Each row below holds a small network's activations on one record, seen along a few directions.
Each row is followed by the record's values for the fields E, Z, H, G, V.
Not every record has every field; a missing one is left out.
The largest differences between rows may come from other fields.
(in the rows, 500 means zero)
Strong random noise was added to every row along 2 fixed directions; ignore it. To show where, here is one row again and again, with new noise each time:
[554 483 543 432 513 460 542 439 489 454 450 552 491 548 461 464 438 561
 556 477 555 473 466 457]
[546 458 635 399 552 462 526 440 478 400 505 598 524 464 518 538 481 542
 541 461 587 540 385 524]
[566 490 680 423 517 468 438 442 435 353 512 596 479 504 505 578 444 591
 497 472 532 531 427 470]
[530 449 463 409 548 452 656 436 546 528 427 542 539 520 463 395 473 505
 615 467 616 466 434 509]

[473 529 423 618 485 433 488 583 558 581 487 420 328 600 494 455 579 587
 451 553 397 454 488 385] => E=e3 Z=z1 H=h1 G=g2 V=v5
[586 427 872 306 608 433 431 407 333 205 589 666 682 362 544 626 489 504
 445 443 667 663 375 662] => E=e6 Z=z2 H=h2 G=g2 V=v6
[578 506 406 471 501 478 575 379 475 461 424 462 585 684 311 278 378 483
 663 484 586 430 586 528] => E=e4 Z=z2 H=h2 G=g2 V=v5
[524 488 562 503 555 405 504 462 502 416 462 471 551 551 433 447 435 462
 535 424 580 503 452 511] => E=e4 Z=z2 H=h1 G=g2 V=v2
[571 513 679 521 464 414 479 434 459 309 444 529 427 632 366 467 348 519
 533 484 592 480 562 496] => E=e4 Z=z2 H=h2 G=g2 V=v4
[494 548 283 530 457 436 647 476 606 742 361 412 438 610 369 345 439 468
 592 510 513 387 556 408] => E=e4 Z=z2 V=v1
[542 594 457 466 435 517 393 467 365 542 462 434 568 608 414 382 388 547
 427 476 409 382 615 375] => E=e6 Z=z2 H=h1 G=g2 V=v3
[450 482 497 483 497 639 462 532 509 549 546 533 599 443 602 513 578 485
 482 501 490 520 478 541] => E=e1 Z=z1 V=v3
[515 444 391 464 514 345 630 508 612 470 399 439 439 546 442 359 457 452
 577 448 622 467 522 524] => E=e2 Z=z2 H=h1 G=g2 V=v4
[584 420 387 536 419 388 649 420 598 391 316 447 428 655 332 306 370 549
 645 512 599 437 648 503] => E=e5 Z=z1 H=h2 G=g2 V=v4
[426 414 401 391 625 502 702 533 533 632 557 500 606 330 538 447 607 440
 538 448 594 472 361 618] => E=e3 Z=z2 H=h2 G=g1 V=v3
[493 558 569 473 450 516 412 536 415 480 546 491 462 440 531 584 487 506
 364 503 418 489 535 452] => E=e6 Z=z2 H=h1 G=g1 V=v2
[450 474 361 549 531 586 566 533 512 643 486 519 610 413 598 473 569 449
 537 519 463 484 453 542] => E=e1 Z=z1 V=v3
[551 560 274 486 462 568 519 494 495 721 421 473 602 543 453 382 491 490
 540 596 454 425 570 450] => E=e1 Z=z1 V=v1
[438 489 510 470 519 535 536 504 468 529 568 490 499 434 515 556 539 474
 482 461 478 505 513 516] => E=e1 Z=z2 H=h2 G=g1 V=v3
[543 429 510 389 551 409 628 385 534 385 514 497 571 472 416 412 472 438
 647 432 657 568 423 666] => E=e5 Z=z2 H=h2 G=g2 V=v5
[496 583 452 544 392 534 446 508 493 510 478 422 397 589 476 504 429 529
 455 481 373 432 637 330] => E=e6 Z=z2 H=h1 G=g1 V=v3
[463 566 283 500 518 687 421 603 444 784 511 477 653 484 527 393 539 528
 436 597 399 357 523 472] => E=e3 Z=z1 V=v3
[450 471 626 536 483 407 536 532 552 458 518 531 233 480 556 655 550 554
 470 487 465 546 465 395] => E=e2 Z=z2 H=h2 G=g1 V=v1
[607 529 581 415 509 566 300 443 334 385 567 493 688 510 367 470 388 552
 431 495 507 483 538 600] => E=e3 Z=z2 H=h2 G=g2 V=v2
[352 411 419 448 680 581 718 579 621 678 673 517 666 179 712 559 815 329
 525 469 563 638 189 736] => E=e3 Z=z1 H=h1 G=g1 V=v5
[482 432 830 546 560 385 413 522 495 341 557 604 414 346 608 755 589 524
 410 480 546 682 301 597] => E=e4 Z=z1 H=h1 G=g2 V=v4
[456 376 722 491 555 366 496 446 545 289 555 571 490 336 636 665 562 444
 544 383 601 704 353 645] => E=e6 Z=z1 H=h1 G=g2 V=v2
[556 481 698 546 472 424 398 394 429 224 532 534 381 570 451 627 446 619
 525 471 447 601 504 462] => E=e5 Z=z1 H=h2 G=g2 V=v5
[407 528 559 512 539 572 351 620 487 559 618 567 480 284 720 710 593 455
 397 484 409 561 320 535] => E=e6 Z=z1 H=h1 G=g1 V=v3
[455 401 540 541 428 335 711 433 628 371 423 496 280 585 480 400 495 464
 663 465 613 535 576 502] => E=e6 Z=z1 H=h2 G=g1 V=v5
[384 432 267 518 550 401 821 540 737 719 424 459 347 462 542 446 625 372
 650 482 571 512 484 483] => E=e6 Z=z2 H=h1 G=g1 V=v1
[495 450 585 409 584 444 545 576 556 419 557 567 516 301 630 600 582 405
 445 480 611 605 330 638] => E=e2 Z=z2 H=h1 G=g1 V=v4
[532 550 351 459 461 600 409 471 432 555 464 433 621 601 382 336 379 484
 515 475 486 372 653 490] => E=e1 Z=z2 V=v3
[557 612 245 594 393 552 535 508 545 663 362 358 485 748 319 329 408 517
 491 592 424 354 757 329] => E=e4 Z=z2 H=h1 G=g1 V=v6
[423 453 456 544 542 518 457 578 522 525 596 492 483 339 620 635 615 495
 443 493 433 579 449 562] => E=e3 Z=z1 H=h1 G=g1 V=v2
[505 466 483 472 490 479 568 450 431 477 414 498 585 525 452 325 425 494
 541 452 552 419 545 514] => E=e6 Z=z1 H=h2 G=g2 V=v3
[419 440 432 464 583 501 743 470 574 641 498 496 583 415 475 440 543 385
 605 435 623 472 395 599] => E=e4 Z=z2 H=h2 G=g1 V=v3
[477 477 487 539 496 430 664 497 554 517 454 465 375 515 429 504 473 475
 523 486 540 457 520 459] => E=e4 Z=z2 H=h2 G=g1 V=v2
[427 521 436 490 567 536 658 522 541 681 539 501 554 425 565 464 605 355
 534 493 548 502 403 553] => E=e4 Z=z2 H=h1 G=g1 V=v5
[504 512 630 455 485 450 468 451 436 452 529 540 422 479 504 606 489 548
 468 474 470 539 497 439] => E=e6 Z=z2 H=h2 G=g1 V=v1
[498 570 470 588 395 577 319 499 424 522 455 438 479 714 444 432 430 613
 453 506 360 399 700 320] => E=e1 Z=z1 H=h1 G=g2 V=v3
[451 437 674 429 630 439 575 554 581 436 581 663 457 314 698 664 658 385
 497 507 629 672 302 625] => E=e6 Z=z2 H=h1 G=g1 V=v4
[450 452 553 434 551 511 451 562 516 489 593 536 547 279 679 625 587 473
 446 420 500 570 296 578] => E=e2 Z=z1 V=v3
[536 471 695 435 584 491 397 569 500 357 611 610 462 399 614 663 608 565
 405 539 536 597 327 564] => E=e3 Z=z2 V=v4
[462 550 420 530 474 538 464 552 503 571 531 440 447 492 498 571 521 484
 433 516 411 486 589 443] => E=e1 Z=z2 H=h1 G=g1 V=v2
[542 568 737 690 426 465 246 509 338 334 501 516 363 582 490 670 403 628
 342 521 327 506 559 365] => E=e4 Z=z1 H=h1 G=g2 V=v2
[494 408 334 524 501 375 777 387 601 590 375 455 517 576 399 274 531 438
 718 492 613 513 536 562] => E=e1 Z=z1 H=h2 G=g2 V=v5
[561 534 447 448 445 564 541 414 504 524 440 444 609 610 379 362 392 523
 558 473 537 414 551 461] => E=e4 Z=z2 H=h2 G=g2 V=v3
[408 451 492 575 594 616 555 587 557 595 559 540 599 349 642 584 650 463
 462 517 493 528 312 596] => E=e4 Z=z1 V=v3
[491 514 305 459 511 556 552 469 548 628 450 382 652 612 396 310 484 481
 554 457 515 411 574 464] => E=e5 Z=z2 H=h1 G=g2 V=v3
[494 544 639 558 421 494 368 547 519 436 534 537 312 448 640 707 528 574
 407 507 368 574 434 365] => E=e2 Z=z1 H=h1 G=g1 V=v1

Here are new rows. What are their fields?
[524 497 417 417 535 500 521 443 486 588 448 520 595 612 405 367 470 511
 599 499 569 457 580 497] => E=e1 Z=z2 H=h2 G=g2 V=v1
[411 419 605 375 660 506 648 593 590 516 643 609 589 205 760 593 740 347
 464 466 643 648 161 688] => E=e2 Z=z2 H=h1 G=g1 V=v5
[543 552 373 656 333 472 413 550 485 527 379 351 281 724 294 409 363 698
 412 575 330 312 773 296] => E=e3 Z=z1 H=h2 G=g1 V=v4
[531 455 237 668 382 381 669 422 594 512 251 347 366 786 285 225 331 577
 656 493 466 335 759 342] => E=e5 Z=z1 H=h2 G=g2 V=v2
[537 531 614 478 461 432 434 435 436 432 458 544 413 628 453 492 420 585
 514 480 485 484 573 377] => E=e6 Z=z2 H=h2 G=g2 V=v1
[547 451 475 383 516 504 586 447 519 457 441 517 579 546 461 370 440 526
 578 449 615 439 496 505] => E=e2 Z=z2 H=h2 G=g2 V=v3
[374 492 381 508 547 536 602 614 569 666 511 497 417 439 606 503 590 441
 479 498 474 438 486 452] => E=e6 Z=z2 H=h1 G=g1 V=v3
[455 500 531 572 464 421 573 529 585 392 517 499 211 565 539 569 514 481
 539 508 471 538 558 415] => E=e6 Z=z2 H=h1 G=g1 V=v5
[367 430 588 592 605 509 556 606 558 453 678 566 369 280 722 718 723 458
 477 508 450 654 280 618] => E=e3 Z=z1 H=h1 G=g1 V=v5
[609 518 463 455 437 532 367 434 384 432 494 456 626 559 391 425 407 598
 463 531 457 473 635 490] => E=e3 Z=z1 H=h2 G=g2 V=v2
[395 404 333 353 626 447 783 529 632 693 514 499 642 259 602 419 652 284
 587 440 686 547 346 706] => E=e6 Z=z2 H=h1 G=g1 V=v2
[464 563 249 577 427 598 431 520 446 751 444 410 565 553 461 374 459 510
 503 523 361 358 616 425] => E=e1 Z=z1 V=v3
[473 546 603 474 528 562 361 559 440 433 635 558 500 455 610 576 570 454
 421 516 479 564 465 555] => E=e1 Z=z2 H=h1 G=g1 V=v5
[468 548 482 573 487 538 443 544 548 517 534 440 429 494 472 609 494 489
 445 498 439 491 509 469] => E=e4 Z=z2 H=h1 G=g1 V=v2
[408 489 218 579 540 536 695 561 701 790 447 453 487 483 529 446 644 397
 605 544 507 502 462 508] => E=e4 Z=z1 H=h1 G=g1 V=v1
[444 507 641 543 512 466 445 559 528 399 617 556 275 455 614 730 616 507
 443 524 433 641 471 468] => E=e1 Z=z2 H=h1 G=g1 V=v5
[575 580 517 414 493 587 287 494 393 539 558 551 619 482 502 579 470 538
 444 556 448 517 507 503] => E=e1 Z=z2 V=v1
[576 514 550 422 532 532 534 410 437 468 478 545 673 498 411 451 392 472
 554 470 593 470 448 564] => E=e4 Z=z2 H=h2 G=g2 V=v3
[405 468 313 642 485 457 673 546 602 635 475 404 280 546 455 470 570 524
 554 530 407 441 571 416] => E=e3 Z=z1 H=h2 G=g1 V=v5
[477 502 697 494 579 610 366 569 423 415 731 576 609 222 709 767 697 485
 328 522 413 691 255 629] => E=e3 Z=z1 H=h1 G=g1 V=v5
[549 377 625 407 563 374 643 410 529 328 503 593 499 379 555 533 533 504
 612 452 639 624 316 627] => E=e2 Z=z1 H=h2 G=g2 V=v5
[340 488 285 520 601 620 670 614 637 828 524 460 564 434 558 435 648 375
 538 508 534 419 423 563] => E=e4 Z=z2 H=h1 G=g1 V=v3
[572 451 627 565 516 447 509 418 443 303 445 545 508 603 415 523 431 553
 543 500 544 545 568 484] => E=e4 Z=z1 H=h2 G=g2 V=v6
